These are the activations of a small neural network, seen along a few directions. Each row is one input.
Each table varies a few parts of the input and shows all the possible inputs, shuffled.
A made-up example of a description, with smaller parts first: one of 8 places around a ring, together with either a single point or one of 9 places around a ring or (one of 3 separate values, together with one of 4 places along a line).
Shared parts are said once, and a part with two or three values counts as separate values.

Other details of the inputs vary at random and push rows far along two fixed directions, the same in every table; ignore that.

Table:
x1: [ 39  -6  59  37 -20 -73  26  23  23 -55  -9 -18 -15  46  37]
x2: [-46  14 -53 -34  12  48 -35 -15 -28  75   1  34  22 -63 -37]
x3: [ 10 -21   8  63  34  11  -9   5 -13  36 -51  17   4  45  17]
x4: [  5 -11   2  58  32  18 -11  14 -18  39 -49   9 -12  39  32]
x5: [ 29   2  54  33 -20 -66  30  30  19 -53  -9 -22 -27  45  43]
x6: [-22  -6  -5  81  35  10 -28  11 -12  47 -54  15 -24  34  24]
x7: [-19   0  -3  90  38  15 -32  15  -6  51 -49  25 -10  27  20]
x8: [ -6 -10 -16  68  43  43 -36   4   4  34 -17   7 -21  42   7]
x9: [-23  15 -16 -40  -6   3  -4  -6  -7  21  15  13  24 -42 -29]
x10: [ 16   0  21 -50 -27 -20  29 -11  12 -64  53 -30  10 -30 -16]
x11: [  6 -23  15  53  28   4  -3  -4  10 -17 -10  -8  -1  23   6]
x12: [  2 -14   0  39  14  13 -18  -4  26 -12 -21   6  -2  32   2]
x13: [  4 -14   8  84  24  -7 -15  17  -1  29 -50  12 -21  48  33]
x14: [ 22  16  15 -70 -45 -40  41   4  -2 -45  31 -20   7 -22   3]
x15: [  9  14  55  52  -5 -53  14  33  17 -38 -14 -15 -19  40  35]
x16: [-31  -1 -53 -52   3  31 -15 -20 -28  54   2  26  18 -49 -37]
x17: [ 16  18  38 -59 -47 -66  43   1  19 -61  39 -22  12 -19  -6]
x18: [-35   9 -52 -45  -1  35 -24 -20 -25  61   4  22  16 -60 -39]
x19: [ 23  14  30 -64 -54 -34  36  -1  38 -89  52 -31   0 -10  -2]
x20: [ 13   5  24 -53 -35 -20  37  -2  11 -67  57 -38   0 -30 -10]
x21: [ 15  17  16 -73 -43 -38  41   9  -5 -46  31 -22   0 -20   6]
x22: [ 29 -16  40  67  11 -42  12  18  10 -21 -39  -5  -5  65  37]
x23: [-23   6 -56 -41  16  66 -28 -24 -12  43  30  13   6 -36 -37]
x24: [-12   6 -37 -52   6  39 -16 -23  -2  11  40   5   9 -33 -37]
x25: [ 32  -5  54  15 -28 -46  21   8  47 -86  12 -26 -10  43  22]
x26: [  2 -21  -5  82  36  10 -27   7 -16  42 -61  22  -9  49  28]
x27: [  3 -16  -7  68  48  24 -31  -4  15  18 -21   7  -8  46   3]
x28: [-34   3 -59 -44  -1  69 -29 -21  -6  37  11  15   5 -43 -33]
x29: [-45  10 -65 -34   8  53 -31 -20 -35  81  -4  31   9 -60 -35]
x30: [  2  -1   1 -42 -16   5  19 -13   1 -33  45 -21   7 -36 -18]
x31: [ 19  14  10 -70 -30 -14  36  -1 -12 -19  26 -11  12 -27  -1]
x32: [ -1   4 -23 -64  -9  22   7 -11 -25  27  10  10  23 -42 -17]
Description of these inputs: one of 4 places along a line, together with either one of 3 separate values or one of 5 places along a line.
The inputs of x16 and x5 match in every part but the place on the line of 4. If x11 is changed in the same way as x16 into x5, which row does it become?
> x20
Which other rows does x23 become when the place on the line of 4 takes its other values? List them by row number.
> x8, x24, x27
Which other rows does x30 become when the choice among 3 separate values takes its other values? List them by row number.
> x19, x23
Start at x31 and move only the place on the line of 5, one step at a time. The first step leads to x14. Which rows follow, in order?
> x13, x29, x7

Table:
x33: [-49  -2 -62  54  42  81 -63 -10  -2  77 -25  33 -11  -1 -17]
x34: [ 34 -11  14 -27 -15   3  18  -4  19 -53  29 -24  -7  24   3]
x35: [  8 -13  28  81  26 -20  -5  12   3  11 -33   3  -5  45  22]
x36: [ 24  -3   6  -6   2   1  19   4 -16  -5   0 -12  -7  15  11]
x37: [  6   0   7 -21 -13 -18  22   2 -13   4 -20   7  17   0  10]
x38: [ -2  19  29 -12 -32 -33  18  10  21 -48  29 -25 -17 -10   8]
x39: [-12  29  10 -38 -27 -20  12   7   1  -7  22  -5 -11 -30  -5]
x40: [ 29 -22  52  83  18 -26  10  19  21 -45 -25 -13 -13  61  39]
x41: [-47   7 -57 -15  29  47 -36 -12 -33  79  -6  33  11 -46 -32]
x42: [  0   6   0 -42  -6   2  15  -3 -13   0  13  -1  19 -23  -8]
x43: [ 41   1  23 -45 -32 -42  47   8  -4 -37   4 -18  -1  11  24]
x44: [-11  15   0  25  -4 -15 -15  20 -14  29 -34  19 -15   5  20]
x45: [-12   2 -10  11  10  10 -18  -8  21 -12  14   1  -1   6 -14]
x46: [-17  18 -16 -83 -38 -22  13  -1 -16  12  20   2  16 -51 -28]
x47: [-28 -25 -55  41  57  91 -57 -23  -6  72 -36  32   8   7 -21]
x48: [  4  14  -1 -67 -32 -29  21  -2 -15   0  19   7  28 -43 -11]
x49: [ -8 -14  14  83  29  -9 -17   8  18  -3 -28  -3 -18  40  20]
x50: [ 28 -18  52  91  14 -37   6  11  24 -41 -20 -15 -15  54  29]
x51: [  5  -3 -30 -81 -16  33  15 -19 -19  -7  41 -13   8 -44 -23]
x52: [  6   1  -4 -32 -10   5  -4 -18  22 -26  36  -9  14 -19 -25]
The inputs of x39 and x44 match in every part but one. If x42 is changed in the same way as x39 into x44, which row does it become?
> x37
Describe the family of inputs behind these rows.
> one of 4 places along a line, together with one of 5 places along a line
Which other rows does x38 become when the place on the line of 5 takes its other values? List them by row number.
> x40, x49, x50, x51
Which other rows does x34 become when the place on the line of 4 takes its other values? List them by row number.
> x36, x43, x51
